Each row below holds a small network's activations on one record, seen along a few directions.
Records have a field called B. Each example row is followed by its value.
Other fields move the rows too, some of them a lot.
Random noise pushes rows far along 2 fixed directions. That doesn't count. These rows show it; they differ only by the noise:
-644  82  114  -492  205  112  159  -263  117  -30  666  195  235  208  752  -83  -46  90  103  241  -193  251
401  36  370  306  100  8  -110  -28  -148  -213  -97  -113  42  -106  96  346  164  -8  224  522  -205  343
253  -265  80  426  202  -41  -118  -134  -121  -157  -148  119  -11  -136  -198  45  -38  220  77  -245  111  -311
-533  -187  -77  -206  269  47  90  -301  81  -23  448  325  145  110  349  -244  -172  264  3  -355  76  -291

-382  -298  -172  -62  226  -90  45  -181  243  240  360  358  -25  178  -230  -530  -322  312  -136  -877  274  -642
b13
-255  157  459  -67  -155  -79  219  237  21  143  41  42  493  191  -270  21  -113  336  15  -99  10  -474
b4
-185  358  205  -174  248  -271  23  -305  107  -27  212  113  243  164  -157  448  -48  255  173  190  307  380
b3
297  42  454  358  95  -85  174  62  -115  -68  -341  163  318  -110  -687  197  -64  457  8  -266  457  -291
b14
144  -4  -447  -3  231  -77  -36  12  -8  124  2  -212  -115  -127  98  110  189  -132  -161  161  39  255
b2
-348  -166  -411  -417  177  -158  213  -257  146  129  386  87  126  -11  306  1  -99  202  8  -91  370  14
b15
126  232  377  147  -110  -146  46  365  -134  -24  -253  -141  66  74  -216  174  95  125  26  135  -200  -432
b4
268  -45  44  438  194  -101  -58  -71  -34  8  -282  -72  62  -47  -487  306  -151  274  65  -217  391  -272
b6
-335  -55  -233  -424  -135  220  -29  -21  231  6  352  -60  -20  216  471  -290  27  -206  -195  -287  -151  -123
b12
282  101  -146  375  309  -14  -148  -17  -45  130  -232  -215  -171  -8  -104  120  300  115  4  75  120  43
b2
25  163  332  -151  -117  46  -29  -79  -127  -100  99  50  121  40  157  154  136  -30  32  413  -487  521
b8
-191  227  94  -244  -363  277  -71  89  -78  39  176  -267  50  125  430  118  -6  -317  101  474  -389  585
b12
786  276  396  463  -27  -67  -198  172  -239  -182  -530  -140  -31  -52  -207  541  438  -155  254  776  -312  604
b8
276  27  48  -42  61  -125  -165  15  -281  -136  -123  -239  -76  49  106  286  352  -175  226  810  -14  773
b1
-289  314  223  -360  -76  133  348  -90  145  14  325  165  134  112  420  66  224  -77  204  531  -398  359
b10
243  -288  -365  386  266  -283  -139  -289  -152  -26  -415  48  -69  -264  -414  81  -38  33  142  -487  338  -235
b3
-201  -39  155  -21  -181  164  -29  204  204  -119  -64  126  157  42  -243  -112  -346  331  -131  -425  30  -491
b7
-215  479  746  -338  -336  455  375  3  191  -133  -4  -92  213  147  173  150  -103  3  -122  722  -557  260
b14
418  65  242  469  -25  -322  -84  -26  -7  -104  -371  54  42  -231  -253  215  131  63  95  396  208  73
b11
242  -57  165  527  120  17  -178  23  -63  -147  -249  -7  141  -90  -469  -26  77  86  -2  -41  251  -216
b7
11  163  -303  -149  110  37  3  -106  78  45  7  153  -41  54  -105  -146  126  -28  -54  -70  101  -97
b10
91  162  31  -182  -77  3  108  -61  -125  -62  293  -135  69  -4  310  228  27  -252  115  589  -200  578
b5
226  90  276  -71  -350  29  19  63  -17  -130  -175  -275  -240  -187  105  -26  112  -325  -136  343  -537  227
b11
87  325  477  -199  -108  -35  53  171  246  63  82  60  206  20  73  310  -100  -46  179  679  -292  517
b13
118  -217  -355  -91  104  -51  -225  -80  -230  90  -36  133  -173  -127  51  -205  191  29  -25  -217  41  -66
b9
369  51  501  209  -2  -51  -164  19  -46  -76  -192  180  98  -81  -297  309  139  262  105  212  -30  108
b9
282  90  259  31  -6  84  -29  69  -205  -76  95  -291  -188  16  112  142  28  -205  37  377  -240  344
b5
-94  -415  -623  -73  43  -6  128  -186  -165  178  154  -226  -198  -261  328  -30  162  -443  34  -265  31  24
b15
72  -170  50  -22  85  -150  -37  -50  -122  -59  -40  -73  -147  240  -253  92  98  -24  82  194  176  66
b1
560  -94  216  670  142  -196  -202  -8  -59  -28  -442  75  -38  -276  -502  563  1  158  281  77  162  -145
b6

Here are new rows. What is B for each?
-24  -133  -216  -174  15  0  -188  -45  -229  45  -87  -24  -63  -83  70  -92  130  -125  -10  25  -11  36
b9
-42  -220  -111  42  83  64  -96  -102  -61  166  2  274  -112  24  -218  14  8  52  40  -164  201  -288
b9
304  200  54  405  278  -200  53  29  -83  92  -69  -177  -30  -50  -547  319  196  455  89  155  325  223
b2
423  -471  -549  333  69  -163  -60  -55  -205  122  -379  -199  -243  -449  -262  33  138  -209  -3  -459  290  -323
b15
252  -53  296  210  21  -63  -54  154  -232  -87  -228  57  -15  14  -155  287  129  -7  -82  67  -151  214
b8
-599  -34  -101  -498  206  -109  200  -217  178  68  397  601  338  355  162  -133  -234  405  -200  -484  335  -248
b8
-252  11  123  -109  8  86  91  94  128  -154  207  52  140  134  -137  -85  -101  130  -71  -2  1  -16
b7
-314  298  350  -207  71  -136  146  -213  151  10  -44  66  185  46  -138  158  -221  289  37  -60  103  26
b3
147  90  164  -112  -535  282  45  224  -64  -95  -94  -329  -46  79  274  54  -8  -257  -125  181  -575  310
b12
20  99  235  -90  -281  26  -19  118  92  -44  -93  -100  -139  -129  32  -76  -38  -121  -221  26  -235  48
b11
-357  174  331  -202  41  -155  169  -18  204  -30  306  221  205  135  137  77  -84  159  16  11  359  51
b11
-152  -224  -31  177  250  -181  -146  2  -110  125  -156  169  119  12  -451  -155  -145  305  -111  -410  343  -803
b4
2  67  156  117  -174  60  -171  28  -30  5  -70  6  88  131  -50  64  -155  185  66  -107  126  -86
b12
-156  -112  -163  -76  329  -186  0  -293  -78  42  -57  44  52  -85  241  40  30  146  207  -151  266  243
b3
-523  123  154  -399  -84  -101  207  64  -56  85  372  50  384  182  10  -125  -157  207  -37  -87  -93  -395
b4
